These are the activations of a small neural network, seen along a few directions. Each row is one input.
Each table varies a few parts of the input and shows all the possible inputs, shuffled.
Descriptions start from the smaller parts, as in this example, which fits no table here: one of 3 separate values, together with either a single point or one of 9 places along a line or (one of 4 places along a line, together with one of 5 places around a ring).
Shared parts are said once, and a part with two or three values counts as separate values.

Other details of the inputs shift rows strongly along three fixed directions, in all tables alike. That doesn't count.

Table:
row 1: [36,-24,21,14,-23,0,-4,-7,1,-4,-17,1,-34]
row 2: [-16,0,6,1,13,-6,-6,0,-3,1,2,-12,-19]
row 3: [-35,-7,3,36,-2,-32,-7,9,-18,13,14,6,19]
row 4: [-4,-11,3,-11,-8,25,-13,2,-4,-14,29,-13,-37]
row 5: [47,-7,16,2,-9,-17,16,-19,2,-5,-32,12,3]
row 6: [44,-20,6,3,-16,-4,9,-4,9,-4,-36,17,2]
row 7: [-2,3,7,-8,-4,30,-14,1,-1,-6,27,-17,-42]
row 8: [-6,3,3,-7,-1,26,-11,0,1,-8,25,-13,-30]
row 9: [-2,4,10,6,8,8,-6,-4,-4,-13,7,-9,-15]
row 10: [-29,2,4,49,-9,-13,-14,16,-14,14,16,11,29]
row 11: [41,1,11,13,-9,-1,4,-4,9,8,-53,9,7]
row 12: [-9,-3,1,-5,1,6,-4,1,4,9,8,-12,-27]
row 13: [-32,-6,5,40,5,-34,1,2,-7,26,23,8,21]
row 14: [-6,5,6,-4,-6,1,-9,2,-13,-8,7,-10,-21]
row 15: [-6,12,8,1,1,16,-12,1,-7,-8,13,-14,-21]
row 16: [-2,-4,0,-5,-10,4,-5,5,-6,-1,11,-1,-11]
row 17: [-17,-11,-12,18,-4,-24,4,10,0,15,-2,18,36]
row 18: [43,-4,11,6,-20,-9,2,-3,-2,-2,-51,13,7]
row 19: [-2,0,10,-5,4,7,-2,-12,-9,-18,27,-12,-21]
row 20: [-37,-5,5,42,3,-30,-7,9,-11,21,12,5,19]
row 21: [2,7,13,0,8,4,2,-12,3,3,14,-12,-22]
row 22: [34,-7,28,25,-10,2,-5,-11,-1,-6,-20,-2,-23]
row 23: [-27,14,-25,-23,15,19,0,9,7,-6,27,0,19]
row 24: [6,29,-28,-52,18,0,17,-3,3,-18,-27,5,39]
row 25: [43,-11,16,8,4,-20,19,-20,14,7,-44,9,2]
row 26: [-5,2,11,-18,4,1,-3,-12,-8,-4,22,-21,-45]
row 27: [-4,-1,3,-10,-2,12,-8,2,3,8,8,-15,-37]
row 28: [-33,17,-26,-31,18,6,3,9,6,7,17,-7,11]
row 29: [-24,16,-25,-32,5,18,-1,9,-4,-9,26,-1,21]
row 30: [-11,11,7,-1,5,12,-11,0,-3,1,8,-17,-27]
row 31: [-1,4,8,-7,0,6,-1,-10,-11,-11,27,-8,-13]
row 32: [-12,-1,-3,29,-4,-21,1,4,-12,-1,-1,18,48]
row 33: [-10,9,9,4,8,6,-8,-2,-3,0,7,-14,-21]
row 34: [-10,0,7,-3,4,-1,-8,-1,-13,-16,12,-12,-23]
row 35: [4,18,-32,-45,20,17,16,2,23,-3,-18,7,34]
row 36: [8,27,-22,-43,32,4,24,-13,18,-8,-19,3,37]
row 37: [-12,4,5,-8,-2,0,-9,1,-11,-1,5,-14,-28]
row 38: [-3,-5,3,-14,-9,9,-7,2,-3,2,10,-13,-36]
row 39: [-14,-15,-11,26,-8,-23,4,12,-2,10,3,25,45]
row 40: [4,21,-33,-57,15,6,19,1,12,-5,-21,4,30]
row 41: [-1,10,14,-8,6,17,-6,-12,-4,-9,32,-20,-37]
row 42: [-9,-6,-8,26,-9,-13,3,9,-5,6,7,21,45]
row 43: [46,-6,9,12,-11,5,10,-7,13,0,-33,14,7]
row 44: [-11,-15,-10,30,-10,-14,3,10,-1,5,6,26,49]
row 45: [44,-14,17,3,-1,-22,18,-21,6,-2,-40,9,-2]
row 46: [-26,-7,1,46,-7,-11,-6,13,-5,14,27,13,28]
row 47: [-24,15,-25,-29,8,16,1,8,-2,-10,26,-2,22]
row 48: [48,-14,10,4,-17,-6,11,-8,7,-3,-39,13,1]
row 49: [-12,-3,2,-12,2,14,-9,1,4,5,15,-19,-42]
row 50: [4,20,-34,-58,14,6,19,1,14,-6,-22,4,29]
row 51: [-28,17,-26,-33,10,7,2,11,-4,-6,24,-3,17]
row 52: [0,14,-33,-51,20,10,17,1,22,0,-21,5,27]
row 53: [-7,0,7,-1,3,9,-8,-3,-13,-21,16,-12,-18]
row 54: [-4,-5,4,-6,-1,28,-13,3,3,-8,27,-14,-39]
row 55: [-2,21,-27,-50,24,-4,16,-3,7,-15,-28,1,32]
row 56: [9,0,-1,-11,3,17,0,-1,12,2,-3,-7,-17]
row 57: [-4,5,4,-10,-8,3,-11,4,-11,1,-6,-11,-25]
row 58: [47,-11,17,5,-4,-19,17,-19,3,-9,-35,12,3]
row 59: [-30,-4,3,44,-16,-15,-15,16,-22,8,20,12,31]
row 60: [-10,-10,-9,25,-9,-12,2,8,-3,5,6,22,47]
row 61: [-14,5,2,2,-2,-1,-11,6,-4,13,-4,-9,-15]
row 62: [2,28,-24,-40,30,5,17,-3,14,-12,-28,3,40]
row 63: [46,-10,10,14,-9,0,12,-8,18,8,-43,11,4]
row 64: [-34,-22,-5,37,-9,-24,-7,17,-7,19,21,14,21]
row 65: [28,-30,19,16,-20,-5,-3,-5,4,4,-18,2,-32]
row 66: [27,-27,16,19,-12,-2,-2,-4,12,11,-21,2,-30]
row 67: [-5,2,1,-1,-1,13,-6,4,4,7,11,-7,-15]
row 68: [34,-12,26,19,-23,3,-8,-10,-10,-10,-17,-2,-25]
row 69: [-6,2,2,2,2,13,-4,3,5,6,14,-11,-20]
row 70: [-2,5,12,1,11,9,-1,-11,-1,-11,24,-12,-21]
row 71: [-14,-10,-10,31,1,-14,3,12,10,18,-2,21,42]
row 72: [-37,-3,3,41,-1,-26,-10,12,-11,23,11,4,16]
Each input here is: one of 6 places around a ring, together with either one of 2 separate values or one of 4 places along a line or one of 6 places along a line.
- The inputs of row 26 and row 13 match in every part but the place on the ring of 6. If row 55 is changed in the same way as row 26 into row 13, which row does it become? => row 2
- The inputs of row 19 and row 25 match in every part but the place on the ring of 6. If row 29 is changed in the same way as row 19 into row 25, which row does it become? => row 27
- List by row number the other rows that have the place on the ring of 6 in common with row 58. => row 1, row 5, row 6, row 14, row 16, row 18, row 24, row 34, row 39, row 48, row 51
- Which other rows does row 26 become when the choice among 2 separate values takes its other values? List them by row number. => row 45
- List by row number the other rows that have the place on the ring of 6 in common with row 62. => row 11, row 21, row 30, row 33, row 35, row 36, row 56, row 63, row 67, row 69, row 71
- Which other rows does row 59 become when the place on the line of 4 takes its other values? List them by row number. => row 32, row 53, row 68
